A small network was shown many inputs. Here are its activations along a few directions, one row for each input.
Each table varies a few parts of the input and shows all the possible inputs, shuffled.
Descriptions start from the smaller parts, as in this example, which fits no table here: one of 4 places along a line, together with either a single point or one of 11 places along a line or (one of 3 separate values, together with one of 5 places around a ring).
Shared parts are said once, and a part with two or three values counts as separate values.
In the rows, zero is written as 128.

Other details of the inputs vary at random and push rows far along three fixed directions, the same in every table; ignore that.
These rows show it; all are for the same input, with only those details redrawn:
[ 98 132 111 119 135 135 109 113  99 172 170 126 104]
[ 93 134 111 118 131 142 105 112  95 155 158 112 110]
[137 103 117 139  86 146 103 111 127  87  79 103 132]
[ 94 133 109 118 132 134  99 114  93 168 166 125 106]
[138 100 112 137  89 120  72 114 103 132 104 149 120]
[151 112 122 134 130 136 145 112 154 163 145 150 105]
[101 129 112 119 136 135 111 114 105 172 168 128 103]
[136 103 114 137  89 131  82 113 111 114  94 130 125]

A family of inputs:
r1: [ 83 144 153 121 149 139 191 142 136  57 133  82 106]
r2: [ 92 155 119 105 124 135  99 155 102 174 172 142 111]
r3: [163 119 151 128 130 127 189 108 183 123 118  95 147]
r4: [132 118 139 141 107  71 109 121 103 103 112 176  96]
r5: [141 123 111 123 101 138 110 125 151  57  75 101 151]
r6: [146 110 159 150 149 144 214 144 163  71 122 132 103]
r7: [135 111 164 152  97 101 132 114 125  50  83  92 114]
r8: [143 121 133 127 136 112 152 106 156 182 126 165 117]
r9: [136 112 120 120  99 105 111 123 125 103  90 140 163]
r10: [133 122 133 143  83 151 110 134 153  63  79  96 159]
r11: [ 76 153 104 108 125 131 101 126 109 137 160 123 128]
r12: [158 129 113 128 154  97 139 121 155 166 132 158 123]
r13: [ 80 158 113 110 142 117 111 110  97 176 152 145 125]
r14: [155 122 127 134 126 149 138 159 144 172 155 175 111]
r15: [ 97 138 126  99 134 131 157 110 126 118 125  67 142]
r16: [152 117 126 133 102 104  64 113 119 121 107 126 131]
r17: [149 125 128 139 139 136 162 108 145 164 128 167 126]
r18: [126 119 113 127  90 123  81 139 128 115 100 161 136]
r19: [ 93 135 149 129 146 123 133 165  65 127 170 143  83]
r20: [ 95 152 114  99 140 106 122 113  97 160 155 129 136]
r21: [145 112 140 133 101 114 101 133 125 109  96 137 168]
r22: [ 99 151 124 115 146 136  89 138 109 138 167 115 131]
r23: [141 115 157 138 105  85 116 164 103 108 115 181  91]
r24: [ 77 154 128 125 139 125 102 119  97 161 159 127 144]
r25: [ 97 147 135 115 138 143 160 118 135 101 140  65 167]
r26: [146 121 125 139 146 135 159 121 146 169 138 179 131]
r27: [150 108 112 133 115 148  89 142 119  95  97 142 138]
r28: [ 97 140 114 109 147 120 114 114  75 169 165 137 132]
r29: [159 129 155 125 128 127 157 150 154 155 139 135 145]
r30: [115 147 107 117 147 163 141 115 127 104 136  81 125]
r31: [157 116 146 151 149  97 172 119 132 147 156 192  80]
r32: [142 112 148 152 143 123 191 129 145  90 135 148 102]
r33: [141 123 152 157 106  70 101 118 101 106 121 167 102]
r34: [149 122 126 126 120 140 176 110 193 122 116 112 118]
r35: [100 144 110 102 141 131 110 114 118 131 145  87 116]
r36: [131 107 125 141 107 142  99 134 107 119  85 163 151]
r37: [145 124 171 154 142 104 178 140 155 103 143 154 102]
r38: [100 142 102 113 151 143 100 129  95 140 167 124 123]
r39: [160 105 163 152 147 137 230 114 177  79 116 105  91]
r40: [ 99 134 120 112 143 156 160 124 114 105 135  84 157]
r41: [101 136 127 107 134 152 129 154  80 143 149 108 142]
r42: [138 120 114 120 108 130  81 139 130  89  89 136 141]
r43: [ 85 160 110 109 125 157 150 112 144  99 131  68 130]
r44: [ 81 143 120  96 143 122 114 136  92 152 154 127 144]
r45: [151 103 106 140 122 114  84 135 103 115  96 150 149]
r46: [157 125 136 139 129 113 141 110 173 179 157 155 109]
r47: [152 114 129 141 125 100  77 144 120 137 112 154 149]
r48: [150 141 147 143 133 151 200 103 195 118 108 103 145]
r49: [162 105 133 125 144 115 158 110 140 176 142 161 124]
r50: [ 80 153 122 115 137 159 168 118 142 102 117  78 150]
r51: [156 126 117 140 125 154 170 114 173 126 125 133 120]
r52: [135 120 172 151  89  98 100 160  95  68  99 132 111]
r53: [ 99 155 136 118 119 144 102 153 111 157 169 115 125]
r54: [140 101 132 140 101 145 124 106 125  99  62 111 143]
r55: [132 123 146 139 142  91 171 130 145 112 144 170  94]
r56: [145 125 134 132  92 115 115 110 127  87  81 102 168]
r57: [172 117 136 139 157  96 143 119 165 182 148 145 121]
r58: [135 125 146 141  87 121  75 149 102 138  95 151 150]
r59: [144 126 146 138 135 115 145 105 155 174 132 145 126]
r60: [161 112 119 136 168 129 142 148 142 166 144 171 128]
r61: [110 148 135 120 149 130 102 159 102 153 155  97 137]
r62: [159 136 129 134 140 137 152 121 180 118 139 120 135]
r63: [115 158 140 114 135 169 131 152 137 105 143  61 135]
r64: [159 104 122 137 113 138  94 165 105 106  80 125 147]
r65: [ 75 139 145 118 142 108 146 118  96  91 141  84  91]
r66: [112 142 110 122 159 156 154 120 122 102 122  63 140]
r67: [180 119 127 128 147 145 138 159 148 174 157 178 106]
r68: [ 82 155 130 107 135 139 111 151  92 174 149 135 127]
r69: [103 148 126 107 151 160 154 160 132 104 121  55 140]
r70: [135 110 110 141  89 147 105 126 130  81  89 126 146]
r71: [106 157 103 104 146 122 104 115 113 151 162 127 114]
r72: [166 105 122 136 155 122 151 119 147 154 125 130 120]
r73: [ 93 147 117 108 165 158 158 143 139  95 123  58 148]
r74: [167 113 119 129 149 128 134 114 149 164 147 152 102]
r75: [ 87 144 128 118 135 164 122 152  81 151 142 115 133]
r76: [151 116 119 145 121  91  76 131 119 133 112 150 152]
r77: [153 112 130 125 146 134 160 137 138 155 138 169 142]
r78: [132 116 155 158 101  95 125 128 120  59 102 128 125]
r79: [157 118 121 125 152 110 158 119 165 146 117 117 123]
r80: [151 123 120 119  99 123  67 156 113 123 104 153 128]
r81: [135 102 113 137  89 123  74 114 103 126 102 142 123]
r82: [166 141 126 134 141 113 129 113 162 159 154 153 118]
r83: [121 122 139 143  95 125  79 131 112 112  85 143 161]
r84: [ 91 147 107 109 153 132 131 131 119 114 135  80 146]
r85: [155 126 139 113 126 123 161 151 146 158 133 152 136]
r86: [102 154 117 123 153 110  98 120 101 153 155 101 135]
r87: [100 161 124 127 123 154 143 109 147 106 140  69 136]
r88: [152 116 120 137 139 145 146 139 158 161 152 183 117]
r89: [124 115 124 131 100 113  84 133 112 136  88 178 147]
r90: [149 135 134 143 122 150 178 120 200 108 131 111 140]
- What do these inputs look like to the network? => one of 3 separate values, together with one of 5 places along a line, together with either a single point or one of 5 places around a ring
- Changing only the choice among 3 separate values turns r12 into r86. The same change can be made to r8. Which row results? => r59
- Changing only the choice among 3 separate values turns r50 into r24. The same change can be made to r55. Which row results? => r78
- Start at r71 and move only the place on the ring of 5, one step at a time. The first step leads to r12. Which rows follow, in order? => r20, r13, r43
- Which other rows agree with r28 in the choice among 3 separate values and the place on the line of 5? List them by row number. => r17, r30, r31, r51, r66

A family of inputs:
r91: [ 89 126 123 129 114 144  98 135  87  92 107 111 141]
r92: [171 108 128 152 124 120 160 106 174 131 108 165 125]
r93: [161 117 132 133 101 103  80 148 114 155  98 174 153]
r94: [110 152 116 111 177 138 166 113 145 166 189 113 105]
r95: [139 112 161 153 124  81 161 139 116 110 138 182 102]
r96: [128 121 127 129 129 131 144 104 137 123 109 100 146]
r97: [109 155 129 115 183 131 146 139 124 190 204 122 108]
r98: [188 105 136 135 119 113 133 150 159 146 108 183 146]
r99: [ 96 127 122 126 107 134  64 151  56  91 101 108 140]
r100: [177 130 142 133 135 129 167 143 187 162 128 168 146]
r101: [118 143 116 112 116 141 129 110 149  96  96  63 159]
r102: [125 101 162 147 102  63  96 146  77  99 103 188  98]
r103: [ 88 150 120 112 172 136 152 107 105 166 174 101 121]
r104: [204 112 141 157 128 140 184 137 223 126 118 165 111]
r105: [103 156 124 117 175 142 146 139 126 183 204 123  91]
r106: [112 139 112 118 171 134 170 108 140 168 176 128 109]
r107: [141 119 115 126 116  97  54 141  96 152 130 166 133]
r108: [132 138 124 126 170 134 175 112 156 164 174 120 102]
r109: [ 93 154 113 104 162 106  80 142  90 201 200 142 122]
r110: [ 75 157 127 106 163 139 112 150  68 161 180 113 126]
r111: [164 107 125 134 132 137 162 136 159 143 121 174 114]
r112: [156 105 117 147  96  91  59 113 113 133 105 184 126]
r113: [164 106 169 153 130  81 195 111 169  96 106 158  89]
r114: [131 114 168 144 110  71 105 157  89  90 105 174  99]
r115: [166 114 130 140 118 129 119 137 148 151 137 158 106]
r116: [ 74 149 105 103 167 115 105 108  79 186 186 127 120]
r117: [208 104 152 146 130 126 175 144 189 144 107 173 141]
r118: [ 99 127 112 115 112 134 107 107 108  96  96  78 158]
r119: [118 147 128 124 145 148 139 136 144 164 184 129 101]
r120: [190 112 147 143 121 122 151 145 178 141 109 178 146]
r121: [142 107 129 135 128 109 105 139  98 158 125 177 131]
r122: [146 130 124 128 118  96  73 139 118 177 132 161 140]
r123: [ 98 123 120 133 102 139  89 138  86 102 104 134 132]
r124: [166 101 132 143 115 111 113 136 131 139 103 193 139]
r125: [123 142 126 124 130 193 189 134 183  44 100  27 134]
r126: [150 116 156 152 110  67 136 112 125  94 125 160  99]
r127: [ 58 151 103 111 159 113  81 111  47 201 199 144  93]
r128: [ 68 159 108 110 146 122  79 114  76 176 192 133 100]
r129: [159 110 117 129 109  95  86 113 133 143 110 159 141]
r130: [ 79 156 160 119 171  97 174 116 117 122 182  99  77]
r131: [206 104 128 144 131 131 189 110 218 130 112 161 111]
r132: [ 97 125 105 114  89 134  52 113  78  97 107  94 130]
r133: [115 137 135 130 126 165 147 146 133  72 105  86 145]
r134: [ 66 172 113 102 147 101  45 139  66 222 209 149 131]
r135: [125 132 134 128 122 147 127 135 138  89 106  64 154]
r136: [113 150 136 126 137 179 176 135 171  53 107  27 152]
r137: [100 132 122 128 117 141 121 106 115  84  97  83 151]
r138: [ 92 163 119 104 183 122 166 106 129 219 200 123 121]
r139: [161 102 130 141  91 121  78 149 101 136 101 181 118]
r140: [ 99 156 122 119 176 152 194 106 154 173 190 123  98]
r141: [101 124 125 129 118 162 136 136 107  81  96  88 131]
r142: [105 120 110 132 112 124  92 110  83 101  99 104 135]
r143: [117 117 118 130 108 145 119 106 114 110 108 104 121]
r144: [183 115 141 145 138 145 185 147 176 134 121 161 112]
r145: [164 112 124 127 117 118 136 136 156 147  99 164 153]
r146: [196 107 137 136 130 126 156 148 171 132 106 174 138]
r147: [106 158 131 113 167 146 173 105 161 156 179  87 132]
r148: [ 94 160 126 111 173 147 163 109 141 151 185  87 123]
r149: [120 141 122 110 114 142 116 147 124 110 100  96 165]
r150: [130 119 128 122 126 145 150 135 142 108 104 108 157]
r151: [ 99 153 124 115 154 164 171 108 157 145 179  87 105]
r152: [134 150 127 116 163 128 172 110 170 183 165 113 128]
r153: [ 93 140 115 120 119 162 110 138 112  55 104  43 144]
r154: [105 150 122 112 166 147 159 111 133 188 202 116  89]
r155: [107 156 138 115 179 152 173 145 136 166 190 125 125]
r156: [145 102 128 140  96  97  72 136 102 145 100 190 153]
r157: [128 122 119 132 111 134 109 112 120 104 106 107 120]
r158: [ 81 140 110 115  91 125  66 105  84 102  87  83 171]
r159: [ 85 126 102 115  93 143  76 107  78  86  96  84 133]
r160: [108 121 116 124 122 147 126 137 106  91 103 105 139]
r161: [ 77 136 149 137 103 111 143 106  85  26 100  62 123]
r162: [145  96 123 141  80 116  66 135  99 140 102 200 123]
r163: [ 99 145 116 116 102 134  91 107 120  96  98  71 167]
r164: [197 105 138 149 123 118 181 103 208 142 100 169 143]
r165: [136 132 139 136 121 171 168 145 158  79 104 103 132]
r166: [143 109 123 131  96  99  69 135  95 153  90 175 155]
r167: [178 105 120 141 126 134 175 106 185 126 105 157 118]
r168: [113 142 142 124 119 208 196 142 169  43 100  34 142]
r169: [189  95 132 140 129 122 163 137 171 139 103 184 136]
r170: [165 108 123 136 107 118  94 151 121 131 104 186 123]
r171: [105 116 121 130 115 131  93 136  75 106 104 122 136]
r172: [108 116 127 125 108 123  81 135  78 118 100 124 155]
r173: [150 109 120 145 106 101  59 141  98 130 112 164 123]
r174: [101 117 109 118 105 133  74 137  73 134 126 148 122]
r175: [144 141 125 120 130 139 150 136 177 120 115  90 152]
r176: [144 117 158 153 105  67 111 140 110  92 129 164 103]
r177: [186 108 136 142 128 116 158 109 183 138 108 140 137]
r178: [102 138 125 125 102 133  71 136 104  89 106  81 161]
r179: [153 109 126 136  94  98  80 135 122 158  94 193 157]
r180: [ 82 151 105 102 139 134  74 141  78 177 195 124 101]
r181: [121 131 128 118 113 179 149 145 134  75 104  76 135]
r182: [135 113 134 131 117 176 178 133 155  90 100  93 128]
r183: [158 122 173 152 137  91 188 151 146 105 145 172  99]
r184: [134 121 122 129 122 137 113 149 113 102 109 132 135]
r185: [107 155 116 104 187 130 160 113 138 191 204 119 110]
r186: [ 76 144 106 107 102 145 100 107 101  75  79  41 173]
r187: [127 142 136 135 133 188 198 133 190  40 103  29 144]
r188: [107 152 171 129 180  92 186 145 141 144 200 134  67]
r189: [151  98 116 146  80 103  66 107 108 140  97 190 119]
r190: [175 114 130 137 140 112 146 110 163 154 130 152 123]
- Changing only one part turns r110 into r190. The same change can be made to r149. Which row results? => r101
- Changing only one part turns r136 into r124. The same change can be made to r97. Which row results? => r121
- Changing only one part turns r180 into r181. The same change can be made to r188. Which row results? => r114
- What do these inputs look like to the network? => one of 5 places around a ring, together with either one of 2 separate values or (one of 3 separate values, together with one of 6 places along a line)
- Change only the choice among 2 separate values in r188. List by row number the other rows that result. => r176
- Change only the choice among 3 separate values in r106. List by row number the other rows that result. => r92, r142
- Change only the place on the ring of 5 in r154. List by row number the other rows that result. => r115, r139, r143, r182
- Start at r159 and move only the place on the line of 6, one step at a time. The first step leads to r167. Which rows follow, in order? => r106, r116, r118, r186
